Each row has a name. Each question is about the rows just above it. Places in a row count from 0.

[174  98 117 144 117  78  81 135 122 108 166  96 130 138 115 147 143 107
 107 126  78  78 119 150 122] -> segev
[ 83 127 171 136 152 141 142 137 167 131  96 125 113  82 161 180 141 163
 133 101 145 136 157 170 160] -> Bas
[ 89 103 156  94 108 168 110  98 153 105  79  97 102  90 147 166  95 144
 135 171 139 150 185 113 186] -> zar
[ 89 103 156  94 108 168 110  98 153 105  79  97 102  90 147 166  95 144
 135  93 110 105 128 189 132] -> Tob
[114 139 183 100 113 166 142 106 184 111 121 131 115 138 181 151 104 174
  95 143 153 151 181 148 185] -> mafep
Where does [174  98 117 144 117  78  81 134 122 108 166  96 130 138 115 147 143 107
 107 126  78  78 119 150 122] differ from segev, and what was there? -> 7, [135]
One entry of Tob was changed: [ 89 103 156  94 108 168 110  98 153 105  79  98 102  90 147 166  95 144
 135  93 110 105 128 189 132]. Where, and from what? -> 11, [97]

[130 116 103 124 157 181 139 143 102 155 127 165 141 113 134 114 143 122
 101 136 153 146 114 152 153  95 163 191 129 136 129 116 115 120  96 119
 162 170] -> Fuz
[ 91 149 114 139 141 161 131 155 129 160 108 170  91 150 160 105 119 101
 115 109 135 100 130 157 107  99 165 186 128 150 107 127  98 120 132 124
 123 148] -> tedu
[108 146 132 155  77 161 115 128 164 128 153 119 132 136 126 117 130  97
 110 138 191 145 141 169  94 104 100 157 100 130  97 111 102 140 159 132
 154 127] -> foz
[129 107 156 107 137  86 128 137 132 154  85 135 111 135 117 115 102  88
 142 120  99 104  76 156 141 136 171 153 170 153 114 160 113 119 153 118
 116  99] -> pup
[161 119 132 116 163 100 122  64 118 126 130 152 129  99  95 125 157 121
 113 131 172 148 102 149 167 114 139 136 132 139 131  99 104 118 122 140
 194 143] -> nonas
[139 117 131  98 165  79 128 154 125 123  77 147  71 161 153 164 124 151
 132 107 103 100 120 131 154 136 150  95 108 134 166 135 136 128 134 122
 118  94] -> desiz
[123 110 127  99 165 126 138  98  93 127 148 110 111  81 109 101 123 133
  96 131 122 163 136 118 109 112  96 167 108 114  99  89 127  84 100 166
 130 151] -> gopam
[139 157 162 127 115  77 131 109 111 140  71 127 108 153  95 104  80 163
 103 102 135 110 122 111 134 122 117  80 113 106 136 132 150 115 152 143
 122  95] -> lufim
Where does [129 107 156 107 137  86 128 137 132 154  85 135 111 134 117 115 102  88
 142 120  99 104  76 156 141 136 171 153 170 153 114 160 113 119 153 118
 116  99] differ from pup, and what was there? -> 13, [135]
Changed nonas: [161 119 132 116 163 100 122  64 118 126 130 152 129  99  95 125 157 121
 113 131 172 148 102 148 167 114 139 136 132 139 131  99 104 118 122 140
 194 143]. Place and old value: -> 23, [149]
One entry of Fuz was changed: [130 116 104 124 157 181 139 143 102 155 127 165 141 113 134 114 143 122
 101 136 153 146 114 152 153  95 163 191 129 136 129 116 115 120  96 119
 162 170]. Where, and from what? -> 2, [103]

[133 143  90  73 129 109 171 164 136 120 108] = baref
[117  82  90  73 129 109 171 164 136 120 108] = Lol
[133  82  90  73 129 109 171 164 136 120 108] = zapaf
Changed Lol: [117  83  90  73 129 109 171 164 136 120 108]. Place and old value: -> 1, [82]
One entry of baref was changed: [133 143  90  73 129 109 170 164 136 120 108]. Where, and from what? -> 6, [171]
Changed Lol: [117  82  90  74 129 109 171 164 136 120 108]. Place and old value: -> 3, [73]
Changed Lol: [117  82  90  73 129 109 170 164 136 120 108]. Place and old value: -> 6, [171]
Changed Lol: [117  82  90  73 129 109 171 165 136 120 108]. Place and old value: -> 7, [164]
Where does [133 143  90  73 129 109 171 165 136 120 108] differ from baref, and what was there? -> 7, [164]
Changed Lol: [117  82  90  73 129 109 171 164 136 120 109]. Place and old value: -> 10, [108]

[120 113 119  95 112 141 145 103 170 117 128 155  89  94 122 142 165 123
 171 138 150] : zuri
[120 131 121 150 140 130 121 113 136 128 129 120 132 116 127 116 130 118
 136 122 132] : mov
[114 113  92  81  84 112 122 124 168 117 128 142  83 130 126 136 152 156
 149 153 136] : bamom
[119 114 114  90 101 139 137 109 168 122 127 151  85 107 122 136 160 133
 166 140 143] : rofo
[119 115  97  81  88 118 127 122 167 120 129 148  85 120 120 141 154 143
 157 146 143] : paf
[114 116  93  83  85 113 121 127 160 119 124 147  80 131 125 140 150 150
 159 152 138] : Sofu
[121 132 124 140 126 132 130 122 123 126 131 122 138 111 121 125 124 121
 138 119 139] : leke
Changed bamom: [114 113  92  81  84 112 122 124 168 117 128 142  83 130 126 136 153 156
 149 153 136]. Place and old value: -> 16, [152]
One entry of paf was changed: [119 115  97  81  88 118 127 122 167 119 129 148  85 120 120 141 154 143
 157 146 143]. Where, and from what? -> 9, [120]
Changed Sofu: [114 116  93  82  85 113 121 127 160 119 124 147  80 131 125 140 150 150
 159 152 138]. Place and old value: -> 3, [83]

[166  80  98 121] = gero
[166  80 121 126] = kalel
[139  69  96 126] = vor
[166  80 108 126] = maso
[166  80  94 126] = ragem
One entry of gero was changed: [167  80  98 121]. Where, and from what? -> 0, [166]
Changed maso: [166  79 108 126]. Place and old value: -> 1, [80]

[ 84  64 173 118  99 122] -> Savip
[ 84  65 174 118  94 123] -> tak
[ 73 155 150 131  89 146] -> kog
[ 84  64 172 118 102 121] -> buliz
[100  79 137 115 138 117] -> Venuf
One entry of Savip was changed: [ 84  64 174 118  99 122]. Where, and from what? -> 2, [173]
Where does [ 84  64 174 118  94 123] differ from tak, and what was there? -> 1, [65]
Changed Venuf: [ 99  79 137 115 138 117]. Place and old value: -> 0, [100]
One entry of Venuf was changed: [100  80 137 115 138 117]. Where, and from what? -> 1, [79]
One entry of Savip was changed: [ 84  64 173 118 100 122]. Where, and from what? -> 4, [99]
Where does [ 73 155 149 131  89 146] differ from kog, and what was there? -> 2, [150]
Where does [100  79 137 115 139 117] differ from Venuf, and what was there? -> 4, [138]

[162 120 159 115 116 163 115 138 115 121 123 125 116 144 137 127 148 123
 118 143 116 129 146 123 121 145 127 122 111 109] = Sek
[131 135 131 110 105 136  95 152  85 140 146 140 123 111 119 129 133 139
 138 125 123 144 133 141 139 131 133 142 171 139] = tadon
[ 79 121 119 159 140 105 143 119 128 125 111 159 115 146 125 149 128 157
 134  96 119 124 110 127 134 117 129 124 129 158] = Lilo
[171 115 139 107 129 155 123 114 121 149 117 100 131 103 107 106 128 109
 142 138 139 137 117 130 107 146 137 127 119 120] = viba
[142 115 143 129 131 144 134 118 133 136  77 139 118 144 142 116 133 130
 125 118 114 124  99 101 121 139 132 105  95 132] = sebe
[118 116 130 114 164 146 140  96 146 140 130 118 140 122 100 143 117 105
 151 108 129 130 128 119 112 154 120 147 118 102] = mavup
[152 117 133 112 138 154 128 111 130 144 109 113 135 108 111 115 114 105
 150 138 131 131 119 112 108 153 128 133 132 101] = febas
[113 120 112 139 136 117 134 117 117 137 152 115 130 102  91 136 122 134
 149 122 147 132 129 157 120 121 135 145 153 147] = Dul
[118 116 130 114 164 146 140  96 146 140 130 118 140 122 100 143 117 105
 151 108 129 130 128 119 112 154 120 147 118 136] = Fudes
Where does [113 120 112 139 136 117 134 117 117 138 152 115 130 102  91 136 122 134
 149 122 147 132 129 157 120 121 135 145 153 147] differ from Dul, and what was there? -> 9, [137]
Changed sebe: [142 115 143 129 131 144 134 118 133 136  77 140 118 144 142 116 133 130
 125 118 114 124  99 101 121 139 132 105  95 132]. Place and old value: -> 11, [139]
One entry of Dul was changed: [113 120 112 139 136 117 134 117 116 137 152 115 130 102  91 136 122 134
 149 122 147 132 129 157 120 121 135 145 153 147]. Where, and from what? -> 8, [117]
One entry of Dul was changed: [113 120 112 138 136 117 134 117 117 137 152 115 130 102  91 136 122 134
 149 122 147 132 129 157 120 121 135 145 153 147]. Where, and from what? -> 3, [139]
One entry of febas was changed: [153 117 133 112 138 154 128 111 130 144 109 113 135 108 111 115 114 105
 150 138 131 131 119 112 108 153 128 133 132 101]. Where, and from what? -> 0, [152]
Where does [131 136 131 110 105 136  95 152  85 140 146 140 123 111 119 129 133 139
 138 125 123 144 133 141 139 131 133 142 171 139] differ from tadon, and what was there? -> 1, [135]
Where does [171 115 139 107 129 155 123 114 121 149 117 100 131 103 107 106 128 109
 142 138 139 137 117 130 107 146 137 127 119 121] differ from viba, and what was there? -> 29, [120]

[190 109 179 159 140 110  84 117 193 104 180  96] : Zita
[185  96 167 110 144  88  64 183  63  69 100 117] : Ziri
[ 92 106  67 117 183  99 124 192  87 144 171 179] : Rav
[120  79 181  69 132  75  77 123  90 137 108 139] : gonid
[ 78 160 164 190 152 160 164 158 164 155 133 139] : kop
[ 70 140 169 133 169  66 112 148  67 172 170 189] : lolez
[127 157 122 152 101  73 134  76  65  64 181  68] : Fofor
[159 138 184 189 142 117 183 164 183 102 115  71] : gusez
[ 70 141 144  74  88  93  91 117 150 149 149 120] : doz
[ 78 160 164 190 152 160 164 158 164 114 150  76] : kala
[155  65 148 152 136  69 114 187 180 110  98 151] : Domu
Changed kop: [ 78 160 165 190 152 160 164 158 164 155 133 139]. Place and old value: -> 2, [164]
Changed gusez: [159 137 184 189 142 117 183 164 183 102 115  71]. Place and old value: -> 1, [138]
Changed Zita: [190 109 179 159 140 110  85 117 193 104 180  96]. Place and old value: -> 6, [84]
One entry of lolez was changed: [ 70 140 169 133 168  66 112 148  67 172 170 189]. Where, and from what? -> 4, [169]
Changed Ziri: [185  96 167 110 144  88  64 183  64  69 100 117]. Place and old value: -> 8, [63]

[ 89 138 141 131 162 152  94 165 104 150 158 137  96  86 134 105 167 111]  Vidag
[ 71  81  76 115  79 109  99  88 119  92 139 188 107  91  79 104 143 165]  Seg
[ 92 120 144 107 128 139  93 149  62  99 102 104 104 157 119 100 180 110]  reze
Changed Vidag: [ 89 138 141 131 162 152  94 165 104 150 157 137  96  86 134 105 167 111]. Place and old value: -> 10, [158]
Changed reze: [ 92 120 144 107 128 139  93 148  62  99 102 104 104 157 119 100 180 110]. Place and old value: -> 7, [149]
Where does [ 71  81  76 115  79 110  99  88 119  92 139 188 107  91  79 104 143 165] differ from Seg, and what was there? -> 5, [109]
Where does [ 92 120 143 107 128 139  93 149  62  99 102 104 104 157 119 100 180 110] differ from reze, and what was there? -> 2, [144]
Changed Seg: [ 71  81  76 115  79 109  99  88 120  92 139 188 107  91  79 104 143 165]. Place and old value: -> 8, [119]
Where does [ 72  81  76 115  79 109  99  88 119  92 139 188 107  91  79 104 143 165] differ from Seg, and what was there? -> 0, [71]

[ 83 148 150 141 153  73 147 146 146 145 147  75 155 145 150 145 132] = Feve
[151 100 100 105  96 159  99 102 101 104  97 159  96 101 100 103 111] = Nife
[135  98  98 102  95 137  99 100  96  99  96 136  95  99  95  99 107] = nuzek
[ 88 139 142 134 139  87 137 140 138 135 140  89 142 136 139 137 127] = dinob
[137 106 103 110  95 147  99 106 102 109  98 145  98  99 106 105 115] = Peta
[110 148 147 143 154 113 158 147 156 149 156 115 157 154 147 146 142] = Bag
[142 105 101 107  98 153  99 106 100 105  98 149  94 103 104 105 112] = doven
[ 89 147 152 143 159  78 151 146 150 144 152  82 156 148 150 148 136] = lero
[102 156 156 150 160  96 157 154 155 154 156 102 163 154 155 153 144] = vegon
[ 72 129 129 119 128  70 130 125 124 126 128  73 134 124 128 128 115] = pirez
One entry of vegon was changed: [102 156 156 150 160  96 157 154 155 154 156 102 163 154 155 152 144]. Where, and from what? -> 15, [153]
One entry of Feve was changed: [ 83 148 150 141 153  73 147 146 146 145 147  75 155 145 150 145 133]. Where, and from what? -> 16, [132]
Changed lero: [ 89 147 153 143 159  78 151 146 150 144 152  82 156 148 150 148 136]. Place and old value: -> 2, [152]

[ 97 118 129 177 137 121 117 130  72 145 131 115 137 118 132 170 179 135
 123  82 128 112 138 135 126] : tava
[100 117 136 169 133 118 127 127  94 162 141  98 135 106 131 174 179 139
 131 108 127 127 153 166 111] : Beser
[117 107  96 145 160 154 139 116 163 138 130 149 115 138 167 168 125 130
 105 139  70 133 134 163 123] : Zun
Where does [ 97 118 129 177 137 121 117 130  72 145 131 115 137 118 132 170 179 135
 123  83 128 112 138 135 126] differ from tava, and what was there? -> 19, [82]
Where does [117 107  96 145 160 154 139 116 163 138 130 149 115 138 166 168 125 130
 105 139  70 133 134 163 123] differ from Zun, and what was there? -> 14, [167]

[ 67 115 189  88 138 176 158 120 148  68 117 115  81 155  92 159 102 141
 179] -> Gunu
[ 95 162  89 109  94 148  65 108  73 142 108  88  82 176 192 166 121  96
 136] -> sen
[114 153  97 145 129 159 147 165 169 122 145  73  82 156 155  70 188 177
 106] -> kar
[113  88  71  70 160  91 106 151 189 176 160 111 124 158 133 164  86 137
 103] -> pafor
[131 112 143 103 186 140 114  77  93 164 129  65 181 110 138  73 128  92
  91] -> Dovet
[ 67 167 177 141 183 105 191 148 186 148 168 138  68 191  72 115  65 120
  87] -> mopi
[179 133  99 101 101  83 183 166 122 185 105 125  92 166  61 179 131  64
 128] -> kodu
[162  78 135 144 109 175  91  87 157  67  61 169 174 107 110 162  78  84
 137] -> bano
Changed kar: [114 153  97 145 129 159 147 165 169 122 145  73  82 156 155  70 189 177
 106]. Place and old value: -> 16, [188]
One entry of kar was changed: [114 153  97 145 129 159 147 165 169 122 145  73  82 156 155  70 188 177
 107]. Where, and from what? -> 18, [106]
Where does [114 153  97 145 129 159 147 165 169 122 145  73  83 156 155  70 188 177
 106] differ from kar, and what was there? -> 12, [82]
Where does [162  78 135 144 109 175  91  86 157  67  61 169 174 107 110 162  78  84
 137] differ from bano, and what was there? -> 7, [87]
Changed Gunu: [ 67 114 189  88 138 176 158 120 148  68 117 115  81 155  92 159 102 141
 179]. Place and old value: -> 1, [115]

[138 108 119 140 139 128 139 114  97 129 148 133] -> lobus
[168 120 116 128  97 132 139 112 130 107 129 122] -> giko
[138 108 119 140 139 128 104 114  97 129 148 133] -> rif
Changed lobus: [138 108 119 140 139 128 139 115  97 129 148 133]. Place and old value: -> 7, [114]
Where does [138 108 119 140 139 128 139 114  97 129 149 133] differ from lobus, and what was there? -> 10, [148]
One entry of rif was changed: [138 108 119 141 139 128 104 114  97 129 148 133]. Where, and from what? -> 3, [140]
One entry of rif was changed: [139 108 119 140 139 128 104 114  97 129 148 133]. Where, and from what? -> 0, [138]
One entry of rif was changed: [138 108 119 140 139 128 104 113  97 129 148 133]. Where, and from what? -> 7, [114]
One entry of giko was changed: [168 120 116 128  97 132 139 112 129 107 129 122]. Where, and from what? -> 8, [130]
Where does [138 108 119 140 139 128 139 114  97 129 147 133] differ from lobus, and what was there? -> 10, [148]

